A small network was shown many inputs. Here are its activations along a few directions, one row for each input.
Each table varies a few parts of the input and shows all the possible inputs, shuffled.
Descriptions start from the smaller parts, as in this example, which fits no table here: one of 4 places along a line, together with either a single point or one of 11 places around a ring or (one of 3 separate values, together with one of 5 places around a ring).
Shared parts are said once, and a part with two or three values counts as separate values.
In the rows, 128 means zero.

Other details of the inputs vary at random and push rows far along two fixed directions, the same in every table; ignore that.

Rows:
r1: [140 130 138 150 143 150 113 139 108 126 121 110 109]
r2: [117 114 166 124 129 146 119 126 112 126 118 122 136]
r3: [131 107 150 147 135 125 131 148 115 151 129 129 126]
r4: [142 124 138 149 141 145 132 144 110 144 116 126 109]
r5: [128 135  98 146 129 120 148 136 158 128 139 140 119]
r6: [131 112 156 155 150 143 123 139 117 129 122 124 128]
r7: [121 138 138  81 112 114 115 121  93 137 108 115 130]
r8: [148 137  92 156 144 105 133 150 148 135 150 125 124]
r9: [130 119 110 162 151 102 127 142 149 147 161 138 161]
r10: [140 129 133 146 132 132 135 150 118 152 121 124 116]
r11: [118 111 166 124 130 132 139 124 105 129 113 133 120]
r12: [133 134 134 125 122 129 126 142 114 155 117 127 121]
r13: [ 97 138 108  32  76  94 138  86 155  93 120 139 122]
r14: [136 106 157 160 143 137 132 137 117 132 124 131 121]
r15: [146 123 136 151 139 148 122 139 108 130 122 115 101]
r16: [131 139  79 137 133 114 152 121 184  98 162 142 109]
r17: [133 118 122 167 142 114 153 146 155 132 157 143 127]
r18: [144 133 138 153 136 154 101 142 109 129 129 116 117]
r19: [137 131 129 138 125 158 108  95  97 106 111 106 132]
r20: [132 115 150 137 132 145 121  93 105 106 115 127 151]
r21: [ 87 140 112  37  81 123 131  77 170  88 121 138 139]
r22: [104 139 127  46  93 106 113  98 107 124 111 121 145]
r23: [121 117 167 124 126 146 113 128 111 125 122 130 140]
r24: [125 139 132 104 126 124 108 133  99 162 114 122 149]
r25: [114 122  95 146 128  98 165 121 192 102 165 152 129]
r26: [141 139  94 156 142 111 138 154 152 148 147 134 136]
r27: [125 117 152 128 134 115 133 142 106 149 121 125 140]
r28: [129 120 110 161 148 105 138 149 147 144 158 137 151]
r29: [127 140  77 139 127 107 155 126 180 101 158 140 111]
r30: [132 133 146 116 115 130 131 136  97 135 113 116 106]
r31: [115 125 138  89 106 138 131 113 124 117 105 131 122]
r32: [113 132 140  87 112 137 120 111 128 114 104 124 129]
r33: [127 142  79 137 133 125 132 119 190  95 167 136 123]
r34: [125 140 135 107 122 122 117 133 103 160 112 119 139]
r35: [144 136 128 145 135 156 111 102 110 119 112 123 141]
r36: [144 133 139 149 136 157 104 145 116 140 123 126 130]
Each input here is: one of 3 separate values, together with either a single point or one of 11 places along a line.
Changing only the choice among 3 separate values turns r18 into r23. The same change can be made to r8. Which row results?
Answer: r27
Which other rows agree with r26 in the choice among 3 separate values? List them by row number.
Answer: r4, r5, r10, r12, r21, r24, r31, r32, r34, r35, r36
Which other rows does r31 become when the choice among 3 separate values takes its other values? List them by row number.
Answer: r14, r15
Which other rows does r25 become when the choice among 3 separate values takes its other values? List them by row number.
Answer: r5, r29

Rows:
r37: [157 123 102 224 178 126 126 154 140 134 171 125 140]
r38: [168 126 105 225 185 137 134 173 161 126 162 125  79]
r39: [145 132 166 120 130 150 104 136  49 163  83  99 122]
r40: [167 121  93 217 163 119 146 187 153 174 166 139 115]
r41: [158 141  70 181 150 119 125 152 164 146 158 134 122]
r42: [140 127 164 128 123 132 121 160  69 175 101 120 119]
r43: [127 112 173 134 138 144 133 154  85 170  97 115 121]
r44: [ 87 127 109  75 103  94 166 109 178 102 137 151 131]
r45: [135 114 180 124 131 162  96 129  57 145  96 107 138]
r46: [113 102 194 109 112 145 127 128  78 149  92 120 133]
r47: [123 116 175  99 115 155  97 107  75 133  91 113 136]
r48: [129 108 116 175 141 118 160 148 174 125 168 150 129]
r49: [125 110 195 104 117 163 110 134  75 124  91 106  87]
r50: [159 144  99 164 130 157 129 141 132 132 136 123  95]
r51: [ 94 118 135  74  98 114 148 112 161 114 126 145 140]
r52: [ 95 144  76  74 112  93 137  97 192  89 150 137 144]
r53: [105 137 118  74 108 124 124  97 145 105 106 130 135]
r54: [ 95 121 115  89 100  91 164  87 176  91 140 153 147]
r55: [160 143  97 166 141 126 120 149 137 148 138 129 123]
r56: [111 131 113 105 115 120 121 108 150 100 147 133 151]
r57: [ 96 132  97  77 104  95 143  91 193  85 163 152 155]
r58: [144 132 104 168 163 139 116 145 139 139 133 124 128]
r59: [163 113 118 227 169 141 133 159 167 114 172 130  90]
r60: [130 115 181 111 116 136 135 160  55 173  93 117 109]
r61: [131 122 171 131 139 147 103 152  85 158 115 114 133]
r62: [109 141 122  64  90 102 124 111 124 132 122 132 129]
r63: [147 129 119 175 148 134 129 120 134 112 139 130 143]
r64: [127 121 173  99 120 160  95 123  78 142  90 113 133]
r65: [161 123  95 226 181 134 126 144 141 128 165 128 142]
r66: [137 122 127 164 152 137 117 142 129 133 154 125 141]
r67: [123 135 103  99 108 100 135 129 143 138 139 141 131]
r68: [151 136 168 131 129 150 115 140  59 161  82 108 119]
r69: [138 127  94 183 157 116 129 124 150 112 163 129 142]
r70: [102 142  88  75 106 106 144  89 190  87 128 149 140]
r71: [146 131 126 177 144 164 135 109 127 106 131 123 112]
r72: [133 128 168 133 139 153  95 150  81 152 113 108 132]
r73: [133 134 163  95 111 142  95 131  51 160  85 108 121]
r74: [107 150  74  72  92  90 133 105 176 104 153 138 136]
r75: [122 121 188  90 119 161  88 122  58 149  83 108 132]
r76: [113 117 176 104 116 134 120 138 102 145 104 128 131]
r77: [170 141  78 227 181 119 124 181 146 157 170 118 124]
r78: [156 127  93 219 178 134 113 176 164 148 182 133 134]
r79: [107 134  97  86 103 103 148  69 182  73 136 152 151]
r80: [123 131 151 101 116 117 126 134  85 152 103 118 128]
r81: [126 138 152 110 115 176 118 110  95 120  89 108  97]
r82: [123 128 171 100 130 149  97 127  62 149  81 103 128]
r83: [108 126 124  81 104 119 124  73 134  92 117 132 149]
r84: [130 133 158 101 120 138 106 127  62 150  88 102 125]
r85: [ 95 128 122  76 107 102 146 112 156 115 120 138 136]
r86: [109 130 129  89  94 158 131  85 145  83 115 129 121]
r87: [167 129  98 225 174 148 123 166 171 143 163 143 129]
r88: [141 125 127 165 147 117 154 167 123 154 137 135 114]
r89: [143 118 184 135 131 165 100 126  70 146  93 109 135]
r90: [103 150  76  67  91  89 136 105 178 102 157 145 139]
r91: [104 111 135 118 111 108 163 111 143 107 135 145 136]
r92: [104 144 110  70 105  95 136 107 142 116 129 131 136]
r93: [147 124 120 174 146 144 125 134 146 121 139 139 141]
r94: [117 111 187 115 118 132 126 118  67 140  89 119 135]
r95: [135 136  73 179 162 111 130 153 179 128 171 131 131]
r96: [118 115 113 118 118 116 155  92 169  68 147 136 107]
r97: [144 108 117 209 165 132 146 182 162 151 164 144 119]
r98: [ 94 132  99  65  99  93 143 100 194  94 154 156 151]
r99: [177 139  81 226 179 133 133 170 151 152 158 124 122]
r100: [136 126 165 133 134 131 128 155  73 169  98 116 120]
r101: [175 144  86 227 169 160 137 159 149 138 154 119  93]
r102: [108 138  91  60 103  95 162  92 191  68 146 140 101]
r103: [156 129 115 159 143 127 133 156 129 129 144 127  80]
r104: [116 113 171 109 116 132 116 124  93 136 110 126 141]
r105: [124 129 182 106 110 191 106 115  71 129  82 108 103]
r106: [137 131 168 114 127 141 108 149  46 162  95  96 124]
r107: [ 96 130 128  68 105 107 133 105 138 121 116 135 138]
r108: [ 94 142  83  71 110  90 146  99 193  95 153 146 145]
r109: [161 142 100 165 135 128 125 152 133 147 132 133 122]
r110: [127 124 185  99 121 163  96 121  73 144  82 112 130]
r111: [114 129 111 119 127 102 139 101 151 102 153 139 150]
r112: [ 97 119 142  77  99 110 142 100 151 108 128 143 147]
r113: [ 97 125 106  84 101  89 148  84 167  87 141 149 155]
r114: [100 133 106  74  97  90 163 106 167 115 133 146 133]
What do these inputs look like to the network?
Answer: one of 6 places along a line, together with either one of 2 separate values or one of 11 places along a line
Changing only the place on the line of 6 turns r38 into r96. The same change can be made to r82. Which row results?
Answer: r65
Changing only the place on the line of 6 turns r74 into r72. The same change can be made to r55. Which row results?
Answer: r110
Start at r68 and move only the place on the line of 11, one step at a time. The first step leads to r99. Which rows follow, in order?
Answer: r39, r84, r77, r106, r92, r80, r100, r114, r88
Which other rows does r37 become when the place on the line of 11 takes its other values? List them by row number.
Answer: r54, r63, r65, r69, r79, r83, r91, r94, r111, r113
Which other rows agree with r47 in the place on the line of 6? List them by row number.
Answer: r45, r46, r48, r56, r57, r59, r66, r86, r89, r93, r104, r112
Start at r50 and move only the place on the line of 6, one step at a time. The first step leads to r101. Which rows follow, in order?
Answer: r81, r105, r86, r71
Which other rows does r105 become when the choice among 2 separate values takes its other values? List them by row number.
Answer: r49
